A small network was trained on made-up records. Each row is its average activation on records with the value named, seen along a few directions.
Related values have similar rows: they may be neighbours, one step apart, or belong to one group.
Random noise pushes rows far along 3 fixed directions. That doesn't count. These rows show it; they differ only by the noise:
[ -41  118   73  -40   -8   65  184  131 -197 -190  -10  -78  -67   10
  127]
[-387   -1   27 -131  -95  280  241    3 -321 -240  -97  190    3  -48
  456]
[-312   78   53    0 -257  319  314   50 -413 -379   46   71 -101   36
  527]
[  76  143  123    7   50  -28  166  170 -143 -151  -63 -177  -60   -8
   -5]
[-171  -98  151 -255  452 -116   24   22   58  196 -613  122  265 -304
 -131]


Bize, 11 values:
m7: [  46  127   10  540 -694  162   81  -94 -253 -300  454 -219 -221  279
  262]
m4: [ 145 -133   -7  311 -193   69 -212 -234   14  160  150  -46   40   52
  100]
m9: [-385 -190 -108  178 -402  377 -102 -370 -135   15  131  260  107   37
  459]
m8: [ 176   51  -19  289 -339  -15   44   55    4 -217  256 -184 -227  213
 -105]
m6: [ 308  250   83  306 -256  -70  172  239 -114 -291  204 -297 -316  141
  -96]
m3: [-200 -114  233  533 -480  188  162 -180 -184 -228 -247  -51  -19   -3
  272]
m1: [ 628   51 -140  304 -153 -119 -297  -66  131  206  683 -338 -150  311
 -168]
m11: [ -76   43 -383 -313   17   22 -103   19  198   29  399  302 -128  208
 -101]
m5: [-433  -10 -593 -715  -43  322  -59  -37  -33 -105  683  579 -198  234
  322]
m10: [-858 -254 -474 -904  190  426  -31 -174  -58  -11  223  892  145  -89
  644]
m2: [ 176  195  303  164  -95   -6  312  229 -206 -304  -47 -358  -90  -38
  202]
Bize is arranged as a line.
List every value one step from m3, in the order listed. -> m7, m8
List every value one step from m1, in the order listed. -> m4
List every value one step from m2, in the order listed. -> m10

Fiz, 11 values:
t1: [ 121 -208   27   84  188 -184 -297 -170  262  330 -191   12  184 -102
 -362]
t10: [ 170  215  -38 -210   94  -79  150  302   31 -151  261 -207 -165   54
 -167]
t9: [ 131  284  458  635 -566  120  548  268 -470 -720 -111 -484 -323   63
  327]
t5: [-117  -46 -262 -112  -95  -91 -202 -137  175   71  212  221    6   94
 -135]
t11: [-295 -298 -314 -194   80  202 -353 -399   40  437  231  435  197   53
  256]
t8: [-442 -429 -498 -592  208  304 -500 -542  202  653  357  751  276   29
  275]
t3: [ 164  140  203 -139  394  -94  207  314  -45  -35 -292 -183  -28 -168
 -116]
t6: [ 144  230  261 -189  266  -31  228  261 -141 -164 -280 -220   36 -128
  162]
t2: [-376  -97 -140 -393  216   24    5  -47  145   98 -212  364  133  -51
  -34]
t7: [ 132  -25  -31   36  126 -256  -85   82  188   38 -124  -10  -37  -53
 -428]
t4: [ 249   50   64  486 -332  -95  -46  -33    5  -63   40 -289  -52   89
 -153]
Fiz is arranged as a line.
Going along Fiz from t8 by way of its neighbour t11, in what order are t3, t2, t7, t4 met? -> t4, t7, t2, t3
Fewest steps between t5 and t6? -> 6
